Each row below holds a small network's activations on one input, seen along a few directions.
In each table, some parts of the input vary, and every possible input appears once, in random order.
A made-up example of a description, with smaller parts first: one of 5 places around a ring, together with either a single point or (one of 2 separate values, together with one of 4 places along a line) or one of 11 places around a ring.
Shared parts are said once, and a part with two or three values counts as separate values.
In the rows, zero is written as 128.

Other details of the inputs vary at random and push rows far along three fixed directions, the same in every table; ignore that.

Table:
r1: [118 128 109 135 140 112 132  94 105 118 111 131 137]
r2: [136 150 133 158 138 119 128 139 124 101 135 147 158]
r3: [123 133 117 129 126 124 118 117 126 121 127 134 135]
r4: [ 80 111 157 120  88 172  98 119 157 154 152 106 142]
r5: [148 129 115  84 136 135 158 158 120 182 100 126  66]
r6: [ 86 111 144 115  87 165 106 116 151 141 137 109 149]
r7: [149 169 136 139 114 142 119 171 144  91 132 146 169]
r8: [132 148 137 136 115 139 127 150 138 110 130 137 159]
r9: [ 87  77 136  95  95 149 118 103 167 147 151  94 128]
r10: [124 105 120 135 153  92 161  97 120 113 129 124 137]
r11: [151 170 143 151 115 146 110 172 141  90 135 146 168]
r12: [149 167 113 141 132 111 133 149 132  83 127 159 168]
r13: [ 89 110 164 131  85 171  94 128 159 147 157 111 143]
r14: [102 102 127 124 137 134 123  85 100 160 111 108  99]
r15: [166 144 131 111 147 141 153 171 108 164 103 126  77]
r16: [177 142 134  81 121 145 162 219 168 160 131 133  82]
r17: [118 116 109 148 165  92 133  68  81 125 107 128 117]
r18: [173 160 132 111 134 149 134 190 125 150 115 134  87]
r19: [ 74  90 157 122  90 170  86  98 142 173 150  97 111]
r20: [106 122 118 130 137 109 145  99 114 130 118 131 140]
r21: [137 118  99 134 150  85 139 101 120 102 127 139 133]
r22: [113  98 121 111 127 109 145 112 143 135 137 122 126]
r23: [126  95 112 129 156  89 142  84 105 139 121 122  97]
r24: [112  93 131 137 140 109 127  93 122 147 142 116 104]
r25: [106 130 157 140  93 163  99 139 152 127 148 123 156]
r26: [124  86 105 112 156  95 158  85 111 141 113 113  96]
r27: [130 133 121 139 133 125 108 114 115 117 126 133 128]
r28: [174 138 142  95 127 139 159 208 157 163 133 132  79]
r29: [133 152 132 139 118 128 127 151 141 108 138 146 161]
r30: [117 112 148 130 102 145 109 133 163 117 158 116 147]
r31: [162 149 112  96 137 136 151 167 118 149  98 132  90]
r32: [131 140 115 147 145 112 115 104 102 108 120 136 133]
r33: [159 168 126 139 111 146  88 158 135  81 129 143 155]
r34: [161 138 125 146 137 114 119 141 137  85 142 136 142]
r35: [135 116 134 102 150 146 158 140  97 199  95 106  54]
r36: [121 125 110 130 147 109 138  99 103 132 113 130 119]
r37: [148 163 116 137 129 119 129 150 131  88 125 152 162]
r38: [ 96 118 155 134  87 169  74 126 157 141 161 114 136]
r39: [118 135 123 150 148 100 148 108 109 112 124 142 155]
r40: [124 141 128 169 157 101 138 103  96 102 122 140 158]
r41: [129 145 115 136 131 112 140 122 119  99 116 142 163]
r42: [130  98 117 125 142 109 126  95 121 123 130 114 110]
Description of these inputs: one of 6 places around a ring, together with either one of 2 separate values or one of 5 places around a ring.
Q: Changing only the place on the ring of 6 turns r33 into r6. The same change can be made to r32. Which row results?
A: r37
Q: Which other rows agree with r11 in the place on the ring of 6? List them by row number.
A: r2, r13, r25, r28, r30, r40
Q: Change only the place on the ring of 6 in r24. List by row number the other rows that result.
A: r16, r21, r22, r23, r28
Q: Start at r39 and move only the place on the ring of 5, one step at a time. The first step leads to r8. Which rows follow, in order?
A: r7, r4, r29
